Each row below holds a small network's activations on one input, seen along a few directions.
In each table, some parts of the input vary, and every possible input appears once, in random order.
Descriptions start from the smaller parts, as in this example, which fits no table here: line(4) and (point or (values(2) and ring(5)) or line(11)).
Shared parts are said once, and a part with two or three values counts as separate values.
In the rows, zero is written as 128.

Other details of the inputs vary at random and push rows far along two fixed directions, the same in every table; ignore that.

Rows:
R1: [132 109 116 155 127  54 124 145  50 132 109]
R2: [103 151 126 103 121 171 131 131 162  99 135]
R3: [162 117 101 199 167 175 142 105 133 202 172]
R4: [104 156 126 108 125 169 133 135 165 102 126]
R5: [119  81 122 131 121  58 112 112  69 147 103]
R6: [134 150 140  86 114 164 126 123 169 104 129]
R7: [164  94 123 189 178 156 140 101 148 202 168]
R8: [174 115 115 206 185 157 156 124 126 181 184]
R9: [ 85 140 155 112  60  75 134 176  89  52  71]
R10: [153 100 106 142 213 135 124  92 140 182 165]
R11: [117 163 146 112 135 149 140 156 161  89 149]
R12: [ 75 149 144 103  33  84 118 159  98  83  69]
R13: [130 110 120 145 122  55 128 137  44 135 120]
R14: [185 106  91 136 200 149 117  78 124 181 173]
R15: [108 135 147 100 134 151 127 138 184 105 124]
R16: [114 150 142 109 139 156 143 151 155  76 147]
R17: [134 148 136  94 122 165 126 125 172  97 119]
R18: [152 100 108 137 109  64 105 114  61 153  91]
R19: [107 141 153  96 128 147 126 133 183 110 133]
R20: [117 112 106 138 102  71 117 119  53 155 106]
R21: [106 137 152  90 129 151 131 129 178 108 134]
R22: [145 142 154 141  86 186 141 135 178 118 121]
R23: [119 111 101 148 107  70 113 127  59 152  96]
R24: [135 155 141  92 114 160 121 127 173 106 129]
Each input here is: values(4) and (point or ring(5)).
The inputs of R4 and R9 match in every part but the values(4) part. If R23 is changed in the same way as R4 into R9, which row does it become? -> R1
Which other rows does R5 become when the ring(5) part takes its other values? List them by row number. -> R10, R15, R19, R21

Rows:
R25: [135 103 103 134 154  72 112 115  66 148 127]
R26: [ 89 173 156  71 108 196 133 147 218  64 121]
R27: [161 120 105 131 192 169 126  93 158 176 172]
R28: [ 91 117 158 129  64  87 130 157 111  91  75]
R29: [142 102 112 171 126  91 129 124  68 164 129]
R30: [141 101 103 184 130  71 129 128  46 171 119]
R31: [111 119 130 110  93  62 120 142  68  97  88]
R32: [154 104 120 162 184 128 132 111 131 177 163]
R33: [ 90 120 164 123  62  96 135 158 119  87  81]
R34: [162 116 114 141 163 144 123 104 137 170 153]
R35: [103 172 149  74 127 178 136 154 197  54 128]
R36: [115 115 138 149  59  82 128 139  74 119  85]
R37: [104 116 132 108  92  62 116 139  69 100  92]
R38: [123 137 137 139 107 132 134 146 131 121 129]
R39: [103 114 132 113  78  71 115 130  77 118  81]
R40: [152  86 102 160 124  71 111 106  57 177 107]
R41: [169 124 107 157 188 177 133 102 155 173 170]
R42: [142  98 104 142 132  84 110 105  78 169 112]
R43: [ 89 174 160  63 103 175 132 152 207  57 124]
R44: [126 160 135  88 176 185 132 129 197 101 171]
R45: [117 151 132  91 154 174 132 124 185 105 153]
R46: [107 174 154  71 126 173 136 154 197  57 133]
R47: [120 137 131 106 131 134 122 122 145 127 129]
R48: [168 118 108 143 188 175 130  96 158 175 173]
R49: [170 115 110 161 170 142 128 102 125 181 159]
R50: [108 166 155 115  95 195 144 151 200  78 126]
R51: [131 129 138 134 104 141 134 130 134 122 117]
R52: [146 113  96 133 187 119 117 100 113 166 155]
R53: [134 111 121 126 114  90 113 115  96 152 109]
R54: [ 97 141 152 134  56  93 137 168  97  92  86]
R55: [102 138 156 128  44 104 131 155 112  90  82]
R56: [165 121  98 172 199 165 135 109 138 182 184]
R57: [155 138 112 161 196 186 150 119 160 163 189]
What is each input in this table made of? -> values(3) and (point or line(10))
The inputs of R46 and R35 match in every part but the values(3) part. If R38 is changed in the same way as R46 into R35, which row does it become? -> R56
Which other rows does R51 become when the line(10) part takes its other values? List them by row number. -> R27, R29, R31, R36, R37, R39, R45, R48, R57

Rows:
R58: [140 130 128 115 193 202 135 101 210 134 180]
R59: [ 96 174 155 110  77 117 135 179 130  56 101]
R60: [137 108 119 100  96  67 110 119  68 108  91]
R61: [111 166 144 118 102 149 146 162 142  56 131]
R62: [108 153 135  78 104 151 122 128 158  74 119]
R63: [120 107 122 153  49 101 105 122  75 147  68]
R64: [129 104 105 120 115  58 107 105  44 143  93]
R65: [112 134 142  76  74  77 115 136  94  82  67]
R66: [102 151 166 132 113 158 156 164 164  72 123]
R67: [134 137 123 131 198 187 137 121 197 157 179]
R68: [129 129 154  89 141 167 126 129 199  95 141]
R69: [175  97  72 148 204  75  98  76  60 216 155]
R70: [174  89  98 209 212  80 129 109  67 212 169]
R71: [148 149 138 134 148 218 143  99 208 170 185]
R72: [ 95 139 162  89 104 135 119 141 180  91 110]
R73: [118 135 153 167  31 121 130 165  95  93  69]
R74: [100 144 148 102 137 166 127 136 199 112 143]
R75: [157 159 116 142 204 192 142 132 172 120 205]
R76: [148 172 122 135 199 193 152 131 175 117 184]
R77: [140  77 103 171 156  72 118 111  63 184 140]
R78: [ 87 144 131  94  75  91 119 137  98  93  80]
R79: [144  88 108 181 163  74 138 121  58 184 131]
R80: [162  76  89 182 207  81 117  96  73 225 167]
R81: [ 83 114 149 122  58  88 132 153 100  87  81]
R82: [129 133 153  87 147 177 136 123 197 100 132]
R83: [153 132 137 103 200 191 137 104 209 137 165]
R84: [140 155 109 110 194 204 133 119 189 128 196]
R85: [ 97 144 152 124  26 156 124 157 140  89  68]
R86: [ 87 157 149  71  70 113 119 141 132  66  77]
R87: [105 153 140  76 103 144 115 134 159  75 120]
R88: [170 154 146 173 162 215 162 122 191 160 201]
R89: [123  92 146 112  92  46 106 133  84 125  79]
R90: [107 153 151  60  75 107 112 150 141  67  80]
R91: [ 85 138 131  93  65  90 119 138  88  87  76]
R92: [103 129 163 134  18 102 136 146 101 121  84]
R93: [162 118 127 112 199 188 134 100 198 138 177]
R94: [112 142 151 126 139 178 148 158 187  94 156]
R95: [123 151 143  65 113 150 126 131 158  75 109]
R96: [ 95 143 159 118 105 156 154 164 161  81 116]
R97: [136 122 116 159 121  49 120 145  42 133 119]
R98: [120 147 141 115  70 165 127 128 185 105  92]
R99: [ 82 129 167  90  65 114 118 149 152  68  87]
R100: [149  95 116 196 167  70 138 122  56 174 134]
R101: [129 143 129 127 198 204 149 118 205 144 177]
R102: [172  86  94 175 131 112  99  83  74 206 114]
R103: [112 132 139 154  30 107 141 164 109 104  66]
R104: [119 110 116 155  49  81 117 122  85 147  66]
R105: [114 164 126  94 147 190 141 133 176  98 150]
R106: [128 113 150 166  42  82 142 146  65 148  97]
R107: [ 85 141 135  90  65  76 107 147  97  91  83]
R108: [151 146 164 103 105 193 138 116 202 128 145]
R109: [131 131 122 125 198 197 139 102 193 152 176]
R110: [ 88 135 131  95  65  86 110 143  94  84  90]
R111: [ 78 137 168  88  68 111 126 144 148  74  71]
R112: [172  83 101 208 206  70 127 113  60 207 170]
R113: [172  89  93 128 162  65 100  94  56 168 134]
R114: [149 160 109 127 206 196 150 125 172 138 188]
R115: [106 127 116 119  88  59 112 142  61 125  89]
R116: [134  86 102 162 163  74 119  94  70 194 126]
R117: [123 111 117 162  52  86 126 133  83 144  71]
R118: [110 144 150  95 141 165 124 128 202 112 133]
R119: [112 128 146 152  25 121 129 165  94 102  63]
R120: [ 95 124 164 147  67  83 136 174 100  72  95]
R121: [168 145 115  88 206 177 117 105 188 139 180]
R122: [211  72  83 182 173 118 101  70  73 232 137]
R123: [136 133 132 111 195 200 136 101 205 138 169]
R124: [136 162 110 109 196 200 141 115 184 135 179]
R125: [119 148 155 141 140 179 157 153 183  82 156]
R126: [137 152 104 105 187 201 131 103 186 128 185]
R127: [107 116 159  92  76  77 114 145 122  97  71]
R128: [157 101  85 166 159  81 129 117  43 166 148]
R129: [138 119 112 162 125  67 132 135  36 130 115]
R130: [128 131 123 123 183 197 138 107 200 136 178]
R131: [188  80 102 183 158  98 117  65  71 245 159]
R132: [118 168 135 103 141 169 139 159 172  93 155]
R133: [104 159 142  71 107 137 112 138 163  83 116]
R134: [158  79  85 175 205  81 110  83  78 231 158]
R135: [147 158 113 123 196 204 143 134 184 121 200]
R136: [125 160 150 157  68 164 151 162 169  88 104]
R137: [209  74  78 183 171  96 112  70  82 231 134]
R138: [164  99  67 156 199  76 102  82  55 219 157]
R139: [110 117 111 124  86  71 120 134  56 112  98]
R140: [148  79 104 184 156  77 136 120  56 175 141]
R141: [106 105 142 148  91  58 128 161  74 125  96]
R142: [101 138 145 107 134 173 129 132 194 104 147]
R143: [ 88 166 148  95  66 112 133 180 124  64  91]
R144: [116 124 118 132  97  78 134 147  53 113  98]
R145: [ 96 163 139  86 103 142 125 155 156  83 122]
R146: [161  73  86 184 205  94 128  87  64 220 159]
R147: [137 146 132 137 198 198 150 139 205 142 185]
What is each input in this table made of? -> line(6) and (values(3) or (values(2) and ring(6)))
The inputs of R145 and R121 match in every part but the line(6) part. If R84 is changed in the same way as R145 into R121, which row does it become? -> R113
The inputs of R67 and R118 match in every part but the line(6) part. If R101 is changed in the same way as R67 into R118, which row does it become? -> R111
A walk changes only the ring(6) part. It starts at R61 and steps to R129. List the rest of the walk in order. -> R76, R59, R97, R75
Which other rows does R73 become when the values(3) part takes its other values? List them by row number. -> R88, R136
Which other rows does R116 become when the values(2) part takes its other values? List them by row number. -> R78
A walk changes only the line(6) part. It starts at R137 and steps to R98. List the rest of the walk in order. -> R104, R117, R103, R136
A walk changes only the ring(6) part. It starts at R87 and steps to R62. List the rest of the walk in order. -> R64, R86, R69, R133

Rows:
R148: [130 106 129 150  95  84 128 129  62 117  94]
R149: [142 139 117 162 150 100 128 137  83 149 154]
R150: [154 106 124 143  77  97 122 126  79 126  82]
R151: [ 89 123 141 121  54 119 136 142 116  80  71]
R152: [115 151 117 133 158 166 144 145 163  95 139]
R153: [103  96 136 143 111  58 126 139  86 127 100]
R154: [ 95 177 144  51 121 110 127 153 141  60 102]
R155: [ 95 169 149  48 112 116 131 144 141  65 101]
R156: [148 107 135 142 138  69 122 148  92 127 122]
R157: [ 89 177 138 114 132 171 144 167 175  94 150]
R158: [133 105 142 143  92  70 107 124  96 148  84]
R159: [ 71 148 148 118  64 101 136 169 102  90  97]
R160: [112 147 133 110 123 207 138 128 197 106 125]
R161: [174 108 104 175 175 126 128  91  89 205 180]
R162: [145  88  85 111 163  85  93  81  71 163 145]
R163: [102 154 133 113 147 195 147 148 184  86 137]
R164: [138  95 145 144 104  82 116 113 100 152 104]
R165: [106 147 136 122 123 178 142 130 164 132 151]
R166: [122 141 170 101  61 128 118 157 171  86  80]
R167: [159 111  91 162 182 171 134  88 144 178 156]
R168: [173 114 107 160 169 164 127  93 130 169 151]
R169: [171 130  97 166 218 157 134 115 127 153 178]
R170: [124  98 155 139 106  73 126 129  93 127 108]
R171: [123 120 168 110  88 106 133 151 135  90 106]
R172: [141 146 160 108 160 179 145 147 205  95 162]
R173: [152 110 100 103 178  73 117  88  68 170 136]
R174: [134 157 143 128 111 177 135 124 167 130 150]
R175: [130  97 126 143 178 126 132 112 133 167 154]
R176: [ 78 151 143 116  30 106 117 160 114 107  67]
R177: [126 144 116 130 126 180 128 124 178 123 117]
R178: [139 128 147 134 175 146 138 129 163 129 162]
R179: [151 117 118 143  71  91 114 135  80 124  68]
R180: [ 93 163 143 110 121 187 149 146 180 106 153]
R181: [127 106 134 144  77  90 127 125  70 114  83]
R182: [140 166 135 116 144 181 146 160 178  68 140]
R183: [ 80 140 148 116  38 113 126 149 113 110  83]
R184: [155 156 135 128 152 190 147 133 173 127 183]
R185: [116 136 151 110 139 191 137 121 224 122 146]
R186: [ 99 151 149 108 171 174 140 154 205  98 153]
R187: [113 156 118  55 123 170  92 122 191  88 127]
R188: [138 157 144 112 127 184 148 156 176  68 134]
R189: [138 122 127 157 119 101 131 125  79 153 143]
R190: [163 162 117 143 182 171 141 142 157 135 192]
R191: [170 104  96 173 141 107 111 101  81 180 114]
R192: [156 118  88 166 216 164 142 104 134 166 176]
R193: [125 132 121 125 158 202 142 116 177 127 147]
R194: [157 106  67 121 229  95  93  94  82 165 183]
R195: [163 137  95  96 187 126 107  84 129 177 139]
R196: [161  93 136 140 116  92 119 116 108 156 116]
R197: [150 176 137 115 117 202 132 141 202 120 152]
R198: [114 105 116 148 102  96 134 126  81 120  97]
R199: [ 96 158 153  44  85 119 127 129 142  72  88]
R200: [148 111  86 101 207 136 104  86 126 152 184]
R201: [ 86 136 135 117  43 114 115 154 115  92  46]
R202: [139 116 120 157 132 100 132 129  77 126 116]
R203: [157  78 106 167 193 112 129  84 114 202 163]
R204: [119 133 136 148  93  79 132 146  69 124 119]
R205: [ 94 134 163  97 105 168 130 138 201 107 116]
R206: [137 108 101 169 147  96 131 110  75 183 153]
R207: [105  90 138 141 102  64 127 129  87 132  99]
R208: [112 153 155 118  57 102 137 174 103  78 105]
R209: [106 128 179 104  84 137 134 142 169  86 109]
R210: [168 111  93 106 181  92 108  70  85 193 137]
R211: [112 141 161 114  29 105 134 158 103  85  90]
R212: [ 97  96 138 137 114  61 124 143  80 132  99]
R213: [ 99 118 115 144 106  75 126 153  65 106  83]
R214: [132 115 116 153 192 114 132 126 137 152 159]
R215: [107 135 114 153 117  84 132 149  83 129 127]
R216: [118 102 111 148 125 107 132 124  79 139 108]
R217: [149  90  81 110 156  85  85  79  76 170 138]
R218: [103  86 141 135  99  72 121 126  87 145  94]
R219: [187 111 100 170 154 122 125  99  91 202 165]
R220: [143  89 149 136  91  69 123 128  84 133  98]
R221: [107 158 125  60 163 174 115 129 185  72 162]
R222: [ 79 161 148 116  79 135 145 164 145  80 119]
R223: [165 120 120 159 228 138 131 114 146 166 189]
R224: [118 132 137 117 147 172 120 127 199 145 132]
R225: [117 145 143 112 141 189 128 128 229 126 138]
R226: [152 138 134 123 135 175 145 136 159  97 139]
R227: [179 129 118 140 176 199 143 107 168 138 168]
R228: [123 115 116 155 112 104 132 116  89 163 133]
R229: [156 158 119 146 152 181 126 114 169 165 167]
R230: [126 116 112 155 101 105 126 114  94 167 124]
R231: [ 97 152 131 128  58 124 123 145 136 119  94]
What is each input in this table made of? -> line(6) and (values(2) or (values(3) and line(4)))
The inputs of R227 and R188 match in every part but the line(6) part. If R220 is changed in the same way as R227 into R188, which row does it become? -> R172
The inputs of R212 and R175 match in every part but the line(6) part. If R192 is changed in the same way as R212 into R175, which row does it become? -> R198
Which other rows does R186 become when the values(3) part takes its other values? List them by row number. -> R157, R213
Which other rows does R194 become when the line(6) part takes its other values? List them by row number. -> R162, R187, R200, R217, R221
Which other rows does R192 become when the values(3) part takes its other values? List them by row number. -> R153, R222
Which other rows does R154 become when the values(2) part takes its other values? List them by row number. -> R194
